Each row below holds a small network's activations on one record, seen along a few directions.
After each row come some of the record's fields: DAB, SASO, NAPEN, LOV, LOKOS.
A field that a record lacks is written absent.
Other fields move the rows too, some of them a lot.
Strong random noise was added to every row along 19 fixed directions; ignore it. To show where, here is one row again and again, with new noise each time:
[-236 -214  272  510  350   99  -42 -522 -324 -400  119   25   50  197
  358  457   27 -128  192 -139 -532  -58  -35   22  -77  126   82  -24
  132  352  -38 -213 -312  652]
[-242   14  204   -9 -731  -72   75   91  126  192  139 -214  -27 -259
  340 -232  360  170 -222  310  291  460  248  334 -278 -118  -95 -616
    3 -534 -320  762  295  -55]
[-394  223 -225  410   46 -185  315   28 -187  116  -48 -112  -16 -199
  386  436  303  153   84 -102 -206  149 -266   34 -229 -340  -10  347
 -438 -203 -134 -181  257  -20]
[ -80   31   41  -64 -533 -150   -3 -445   42 -109 -329  243  226  257
  252  332  -21 -279 -236 -272   81 -285   -6  -78 -353 -243  -54 -217
 -114  304  -56 -537  140 -504]
[-220  121 -365  493   45   77   57  310 -130  -29  221  599  -12  -83
    1   42  327  107 -138 -270   -2  358 -323  -57 -105 -190   94  192
  179   46  349   -9   89  -33]
[ 282 -111  175 -171   64   97  462   48   79  -69 -191 -642 -187  -20
 -149 -166  -63 -346  165  202 -260 -468  -22  140  296  277   -3   70
 -617   96 -399  253 -104 -124]
[  78  -72  -43  396  -25 -106  201  109  178  575    2   84 -234 -242
  132  -84  -77  191   86 -457   91   92  -44  132 -111  345   48   41
   59   -8  433  157  371 -249]
[-313  286 -252  -35  144 -366 -247   16 -254 -400  -30 -153  262  -35
 -357  501  109  138  172  324 -457   44  552  195  -88   -9 -159 -110
  254  -94  162 -133   77 -407]
[ 461   67 -152  353 -204  561   12 -109  190  297  -71   86  154  243
  187 -521  310   80 -234  -24   81  134 -324 -195  -56 -205   44  240
  100  415  494 -170  -73  454]
[ 496   79   13   45  -75  -58 -270   22  -90  -66  304  -30   78  -84
 -104 -304   63 -416   51 -130 -240 -334  -25 -351  -48 -532   83  379
 -159  -62  -19 -302 -378  -12]
[ 541   43  531  168  -55   50  -71   25  -76  -87 -141 -164 -452 -153
  -11 -196  208 -188  -45  246 -142 -171   62  116 -181  416 -198 -384
  435  345  186   10   45  -10]
[-181 -352 -268    1 -661  202   97  110  347  288 -113  -71  523 -104
   71 -550   19 -220 -219   86  259   75  433 -321 -282  152  249  192
 -435   14  380  108  -29 -235]
[ 337 -246  311  172  263  216   79 -252 -171  153 -125  210 -194  293
  265 -285 -405 -116  125 -442   47  -78 -252  -17  -75 -253  174  -57
  155   32 -259 -122 -181  474]
[ 171 -157   48  242  -11  502  381  418 -213  146  101  168 -398 -187
  334 -350  373  108   61   81  202   74   29  -81 -334 -194  193  -10
  359  180   50  128  113  -30]
[-177  339 -372 -140 -273 -324   -9 -211   74  222  -65  637    8  415
 -515  147  -89 -241   71   97  417    9   17  284   93  237  -47 -210
  606 -266  365  -91  283 -219]
[-122 -283  -92  174  159 -299 -220 -433  304  -89  -10 -318  219  155
 -440  479 -179 -193  153  423   -9 -248  201 -193 -190 -182 -151  116
   59    6  -69  161 -209   64]
[ 144  339 -144   98   16   76  172  -75 -332  263  181   57 -107  378
  234  116  -63 -124  -63 -104   87 -183  -74   25  -85  -62   65  153
   44  110   65 -106  187 -289]
[  60   -9  -92  -49 -738 -420 -217 -210   95   82 -757 -508  393 -212
 -205 -303  150   59 -172   64  -78  241   81  327   47 -209 -242 -398
 -294 -111 -257   96   72  513]
[ 219    9    1 -342 -104   57   57 -169 -441  -97   35 -158  -79  207
   36 -138   32    4 -393  144  310 -188   83  -52  197  -11  135 -171
 -144  165  -98 -115 -155 -320]
[  37  324 -123 -188 -514   80   65 -131  363 -114 -239  433  207  147
  189  109 -338 -136 -397 -483  206 -111 -101  -16  -47  229   -4 -275
 -319  477 -249 -290  332 -217]
[  69 -471 -490  124 -405 -225  314  -55  258  392   63  148 -294 -437
 -384    0  360  -26  188 -192  620 -291 -230  -91  217 -319  178  134
   80  122  -94  164    0  216]

[ -43 -195  -39   19 -353  237  -39  258  104 -289   -9  540  209  213
 -322 -438 -108 -576 -157 -314  -59   15 -146   58  116  298   96 -141
  -17  294   29  311 -173   63]
{DAB: absent, SASO: gusa, NAPEN: tos, LOV: dadu, LOKOS: absent}
[ 420  519  190 -516 -282  141  -60   61   52  -21 -427 -176  173  530
 -193 -494  129  -39   15  310 -260   69  -59  493  130 -475 -348 -389
  211 -401  -32   45  102 -404]
{DAB: absent, SASO: gusa, NAPEN: kosab, LOV: mudo, LOKOS: pur}
[ -21  -89   89 -112  271 -117  211  208   98 -156 -379 -192 -313 -372
 -250  -44    8  278 -146  150  116  195 -392  141  350  255  -92 -142
 -391  -93 -353  188   35  247]
{DAB: absent, SASO: gusa, NAPEN: tos, LOV: mudo, LOKOS: sedo}
[ 111  359 -103  132  140   -2  -74   20   88 -371  149  297  -76   76
 -152  377   17 -253   40  150 -114 -229  -45 -149  -79  -25  -97   44
  308  329  -33 -258   27   -1]
{DAB: busa, SASO: gusa, NAPEN: kosab, LOV: zir, LOKOS: absent}
[  39  -11  108   21  133  169 -151  254 -241  -47 -233 -184  124  170
   38 -228 -300  -26 -166  323   58  170  385 -136 -438   40  -37  -82
  155  112  -37  161   33  -38]
{DAB: sumeg, SASO: gusa, NAPEN: kosab, LOV: mudo, LOKOS: sedo}
[ 315   59  114  -16 -177  -98 -239 -196 -283  127  123 -486  -48   87
  129   63    6   27 -193  128   51 -186  255   42  -37  116 -116 -192
  158  357    0  174   11  -26]
{DAB: absent, SASO: absent, NAPEN: revuf, LOV: zir, LOKOS: absent}
[-158  207  -55  -94  110  371  336  549   -1 -322  395  377 -420 -594
  454  317  391  368  129  -65   48  -14   72 -147 -117  -78  170  -22
  126  259 -341 -192  265 -158]
{DAB: absent, SASO: gusa, NAPEN: revuf, LOV: mudo, LOKOS: pur}
[ -61  118  -30  196  305  170  101  566 -502  -43  502  171 -312 -170
  327   35    1 -381  -97  225  208  -79 -160 -573 -435 -313  227  567
 -214  -88 -412   -3 -101   60]
{DAB: absent, SASO: gusa, NAPEN: tos, LOV: mudo, LOKOS: sedo}
[  86   42  135  -45  131  272  -30   -2  175  -70  149   30   96    9
  339 -109  -52  290 -174  -43   13  140   83 -199 -160 -238   53   -3
 -125  -82   38  -94  -11 -299]
{DAB: busa, SASO: gusa, NAPEN: tos, LOV: mudo, LOKOS: sedo}
[ 129  -63  244  132  219  303  122  289  -57 -106  135  -89  -32 -154
  182 -277  166 -256  453  -39 -617 -157   62  -79  -70  -86  109  346
  -78 -106   82 -141 -238  102]
{DAB: absent, SASO: gusa, NAPEN: revuf, LOV: mudo, LOKOS: pur}
[ -68 -328  -93   86  426   -3  157  174 -233  -44  264  -60 -153 -121
    2  240 -213   89  300 -276  -95 -235  278 -114 -143 -250  193  190
   47   44 -184  117  -52 -395]
{DAB: sumeg, SASO: absent, NAPEN: tos, LOV: zir, LOKOS: absent}
[ 101  500 -601  357 -478  -39 -121  251  113  219 -324 -141  343 -135
 -175  -33  656  252 -302  130 -222  318 -181   34 -121 -258 -271  253
 -103  217  540 -222  313   23]
{DAB: tal, SASO: absent, NAPEN: kosab, LOV: mudo, LOKOS: sedo}
[ 213   10 -317  -16 -276  -74 -261  -31  -77  294 -235  -45  527  151
   16 -385 -443   13  150 -567 -118  -16  414   38  -41 -354  106   41
  127  132   81 -103   39  124]
{DAB: sumeg, SASO: gusa, NAPEN: kosab, LOV: zir, LOKOS: absent}
[-114 -669 -204   67 -387  -86  305  123  322  236 -762  246  -20   55
 -725 -484  186 -173  -37   46  419  194 -309  249  104   10  -63 -256
  170 -136  278  421   -2  -52]
{DAB: sumeg, SASO: absent, NAPEN: tos, LOV: mudo, LOKOS: sedo}
[ 160  806 -106 -355  -10 -175 -122  132  140 -169 -242 -320  190  101
  -27  230 -205  517 -116 -231 -385  211  -68  559  291 -233 -399 -370
 -271  -73 -490  157  470 -323]
{DAB: absent, SASO: gusa, NAPEN: revuf, LOV: zir, LOKOS: absent}
[ 124  256 -306  396  133  215 -250  369    0   22  415  349  109  -58
 -139 -263  127   64  179 -117 -242  304   16   11  101    2   56  191
  584  147  391  198  -32  536]
{DAB: absent, SASO: nilov, NAPEN: kosab, LOV: zir, LOKOS: absent}
[-201  134   30  -21   83  -12  -81  149  488  -20  123  239   -8 -351
  100   80 -251  232  -47   89  254  232  236 -242 -301  261    7    9
  -45 -205   12  -52  223  -77]
{DAB: busa, SASO: gusa, NAPEN: kosab, LOV: mudo, LOKOS: pur}
[  25  139   25  268  436  290  334   23 -572  249  435  272 -509  671
  140  104   98 -107  -43  132  236   51 -500  227  153   58   61   26
  505  -49   97  445   13   44]
{DAB: absent, SASO: absent, NAPEN: revuf, LOV: mudo, LOKOS: pur}
[-234  -63  154  263  -73   34  -71  -65  -36  -18 -153  249  326  263
  274  -98 -353 -386   -8 -404 -264   91   18  -24 -293  301   66  103
 -170   91  238 -121   10  -28]
{DAB: absent, SASO: gusa, NAPEN: tos, LOV: zir, LOKOS: absent}
[-140  -61   52  295 -464 -170 -337   -4 -427  275  335  -50  269  305
  316   37   56 -422 -192  -51   36   -2  210 -134 -595 -454  -26   36
  150  -81   77  318  -24 -337]
{DAB: absent, SASO: gusa, NAPEN: kosab, LOV: mudo, LOKOS: sedo}
[ -71  186 -275  123 -619 -323 -228  132  424  148  -44   94  170 -553
 -177  -66  309 -114   78  195  137  144  121 -146 -275 -242 -114   63
   73 -225  -62  -76  169  476]
{DAB: sumeg, SASO: nilov, NAPEN: kosab, LOV: dadu, LOKOS: absent}
[-231 -303  197   27 -128 -117   54 -281  -30    1  -88 -314  140  397
   12  197 -221 -478  -13  288   40 -221   88   21 -157   75  -80 -123
 -105   -3 -233  408 -137  -85]
{DAB: absent, SASO: nilov, NAPEN: kosab, LOV: mudo, LOKOS: pur}
[ 349  163  175  300  -53   90   -4  155  334  214  200   25 -144  -53
  146   -3  -66 -271   12 -187 -121 -233 -129 -162 -271   84 -142  187
  -23  218  137   84  177 -315]
{DAB: sumeg, SASO: gusa, NAPEN: revuf, LOV: mudo, LOKOS: sedo}
[ 213  208  310  195  222  174  155   -2  -26  132 -149 -131  -24  451
  226 -105 -323 -506  169  -99 -404 -203 -275   57 -107  175  -81  234
 -211   53  -65   -8   10  114]
{DAB: absent, SASO: gusa, NAPEN: kosab, LOV: mudo, LOKOS: pur}
[ 345 -241 -278  116  103  316  110  128 -233  -10    3 -218   24  152
 -243 -190  310 -156  171   -4 -203 -330 -151 -117  217 -392   90  360
   46  489   48    9 -327  237]
{DAB: absent, SASO: gusa, NAPEN: revuf, LOV: mudo, LOKOS: sedo}
[  10 -241 -243  116  -48 -289 -281  256   71 -365 -110  185  160 -483
 -363   77  300  357 -110 -474 -277  154 -119  -25   98 -603  -84  -59
   11  127  117  -91 -128 -389]
{DAB: absent, SASO: absent, NAPEN: revuf, LOV: zir, LOKOS: absent}
[ -51 -146  243   87 -234    0  128 -133  130  110  277  160 -215  230
   64  199   94 -417  188   -4   39 -226 -134  164 -151 -138  -70 -213
  278 -121 -289  385   25  -30]
{DAB: absent, SASO: absent, NAPEN: kosab, LOV: mudo, LOKOS: sedo}
[-208 -502   68  -75 -395 -127  -78 -334 -368  103 -335 -648  219  -74
  236  -66   76 -162 -222  578  431 -121  397 -346 -393 -100   99   58
 -279  148 -173  -43 -220  267]
{DAB: absent, SASO: gusa, NAPEN: revuf, LOV: zir, LOKOS: absent}
[ 466  105  261 -536 -315   99 -164 -217  126   89   32 -491  194  217
  139 -267 -511 -292  -20    2   -4 -504  483  -69  -11  129    8 -111
 -294  199 -361   -4  -34 -212]
{DAB: absent, SASO: gusa, NAPEN: kosab, LOV: dadu, LOKOS: absent}
[-173  -72 -341  192 -506   54  307  210  261  338 -113   14   99  -85
  -66  -66  190 -195  397 -121   -9  -81  126  278  -34  101   -4   19
  193  212   69  398  314  163]
{DAB: absent, SASO: gusa, NAPEN: kosab, LOV: zir, LOKOS: absent}
[ -22  505  -72  -45  -24  232 -282  242  186 -284  415  354  149   26
  122  206 -148  185  -71 -145 -158  135  311   46 -165  225  -99 -185
  334  328   72   89  283 -245]
{DAB: absent, SASO: gusa, NAPEN: revuf, LOV: zir, LOKOS: absent}
[ 332  153  179  324  305  199 -316 -301  369   99  292 -265  141  266
  142  -21  -76  411 -430   23  -71  281 -285 -103  117   28 -210   18
  -73  143  370  281  -83   86]
{DAB: sumeg, SASO: gusa, NAPEN: kosab, LOV: mudo, LOKOS: sedo}
[ 227  -93  -50  298  390  282 -172 -209  271  227  200 -286  212  492
  -40  -95  -16  314 -498  326  133  294 -418 -341   -8 -474 -103  318
 -248 -205  275  292 -294  -10]
{DAB: tal, SASO: absent, NAPEN: kosab, LOV: mudo, LOKOS: pur}
[ 132 -190  -21   26  -91 -242 -169 -437   17  525  300  246 -136  -50
   21 -161  -60   -4  210 -166  492 -104   55 -209   13 -100  203  181
  369 -339  363 -290 -142  309]
{DAB: sumeg, SASO: gusa, NAPEN: kosab, LOV: mudo, LOKOS: pur}
[ 129  559  -35 -330  272  377  296  -45   63 -365 -166 -131  131  389
  159  241   81  142  106    2 -573 -210 -225  185  227 -273 -134  178
 -384  139 -196 -463   97 -406]
{DAB: absent, SASO: absent, NAPEN: revuf, LOV: zir, LOKOS: absent}
[  53   73  -42   70  325  -26   54   79 -165 -306  348  529 -387 -165
 -312   73  310 -137  216  -45  -43 -153 -234    3  376  361  108  151
  446  153  455 -305 -183   -3]
{DAB: absent, SASO: nilov, NAPEN: tos, LOV: zir, LOKOS: absent}

Which values does each new row have?
[-110  811   57 -156 -327  312 -225   92 -118 -435  538  179  274  293
  247   13  500 -103  226  464 -579  246  335  364  -90 -326 -160 -267
  566 -316 -107   83   62  192]
{DAB: absent, SASO: absent, NAPEN: kosab, LOV: zir, LOKOS: absent}
[-361  -73   27  250  375   86  331  165 -284 -396 -403  185  -51  225
  -65  293  273 -258  380  248 -388  -33 -180   99 -313 -314  -86  184
  252   17   82 -244   -5 -274]
{DAB: absent, SASO: gusa, NAPEN: tos, LOV: zir, LOKOS: absent}
[-203 -461   42  -15 -209 -133  127 -161  274  287   63   63  -77  116
  -94  166  -84   60  113  -73  393  -56  168  185 -152  -79  -19 -351
  351 -128   41  546  183 -553]
{DAB: absent, SASO: gusa, NAPEN: tos, LOV: zir, LOKOS: absent}
[   8   20  183   92  433 -167  219 -244  207  169  387   59 -433   37
  -39  374 -143   11  139 -105   82 -171 -369   91  309  302  -15   96
  -93 -286  -59  150    6  -71]
{DAB: sumeg, SASO: absent, NAPEN: revuf, LOV: mudo, LOKOS: sedo}
[ 472  460 -181 -160 -357   22 -154  122  448  360  451  -18   18 -232
  -55 -252 -155 -195   12   23  120 -239  320 -226   82  401   73  187
  -97  -22  141  -84  178  106]
{DAB: tal, SASO: gusa, NAPEN: tos, LOV: mudo, LOKOS: sedo}
[-162   -9 -206  504   80 -198 -335  432 -277  289    7 -358  245 -207
   98  -88 -424   82 -327 -165   -1  414  163 -170 -392  237  -28  276
 -377  123  -15  548  175  229]
{DAB: absent, SASO: gusa, NAPEN: tos, LOV: zir, LOKOS: absent}
[-191  159 -210   61 -139  -84 -140  -20  -12  158 -431  347  159  -24
   13   46  138  236  101  -14  120  276   18    5 -369 -281  -86   55
  374  -97  350 -502  255   59]
{DAB: absent, SASO: gusa, NAPEN: tos, LOV: mudo, LOKOS: sedo}
[ -35 -123  129 -263  637  307  418   26   65  -28 -110 -249 -153  194
  -32  -18 -101  144  396  338 -143 -138  -42   48  245  -64   88  212
 -120 -301 -122  -27 -155  -82]
{DAB: absent, SASO: gusa, NAPEN: kosab, LOV: mudo, LOKOS: pur}
[ 138  -46  -38  116 -297 -177 -155 -108   25   64 -177  205  211  189
  -32  156 -166 -637  107 -413 -170 -488 -131 -240 -316 -371  -49  277
  -87  282  -36 -412  -59 -214]
{DAB: absent, SASO: gusa, NAPEN: revuf, LOV: mudo, LOKOS: sedo}
[ 114  147  246  140  126  -39 -241   45  -25  300 -107  118  -59  178
   79  -24 -549 -204  245  -32  -45   12  264   77 -387  301  -88 -125
  518  -25   -3   67  216  325]
{DAB: absent, SASO: gusa, NAPEN: kosab, LOV: mudo, LOKOS: sedo}
[  98 -129 -146  -83  -62  206  283  250   87  155 -305 -267 -192 -454
  101 -110  444  473   -8  126  228   23 -144 -117  -64 -330   -4  184
 -233  172  -76 -165  134  -14]
{DAB: absent, SASO: gusa, NAPEN: revuf, LOV: mudo, LOKOS: sedo}
[-160 -626  -73   35  154   11    6   31 -144   37 -163  404 -184 -475
  116    8  130  533   24 -332  416  112  115 -306 -170 -197  282  -34
  377  209  298 -465 -106  -52]
{DAB: absent, SASO: nilov, NAPEN: kosab, LOV: mudo, LOKOS: pur}
[-147 -606  173  -16 -348  -97  224 -246  201   42 -215 -315  131 -425
  259 -160   45   17   21 -419 -150 -112  156  -31  108  241  212  -50
 -716  -36  -22 -120 -157  -20]
{DAB: tal, SASO: absent, NAPEN: tos, LOV: mudo, LOKOS: pur}
[ 163   65 -245 -370 -214 -258  168  176 -282  194    0 -165  -96   92
 -315 -337 -310 -245 -133  -46  484 -167   10  134  329  -28  105  -38
 -270 -193 -422  419   53 -232]
{DAB: sumeg, SASO: gusa, NAPEN: tos, LOV: zir, LOKOS: absent}
[  17 -391  310 -126   56  226  316   20  335  440 -194 -177 -203  -48
   66 -464   39  174  182  290  255  129  144  103  -31  344   71 -106
  111 -408  426  240   75 -251]
{DAB: absent, SASO: gusa, NAPEN: tos, LOV: mudo, LOKOS: pur}
[-223 -174  119   80  394  346  464   65  -83 -317 -241  558 -423   67
  113  177  179  113 -225  172  324  111 -413 -142  -32  259  109  -97
  199  272  157 -329   18 -159]
{DAB: sumeg, SASO: absent, NAPEN: kosab, LOV: mudo, LOKOS: sedo}
[ 142  110  -25  -91  351  322   16   19  372  107   47  128  -33  -37
  147    9 -377  406 -147  -56  264   99  -18 -286  -64  148   67  162
 -172   97  -25 -194  128   52]
{DAB: sumeg, SASO: gusa, NAPEN: tos, LOV: mudo, LOKOS: sedo}
[-343 -105 -146   13  171  -48   25   60 -401  281   55   57   -6  257
  -68 -138 -367 -237  -27  304  464  187  109 -107 -119  324  204  215
   -2 -309  -53  270  -55  408]
{DAB: absent, SASO: gusa, NAPEN: tos, LOV: mudo, LOKOS: sedo}
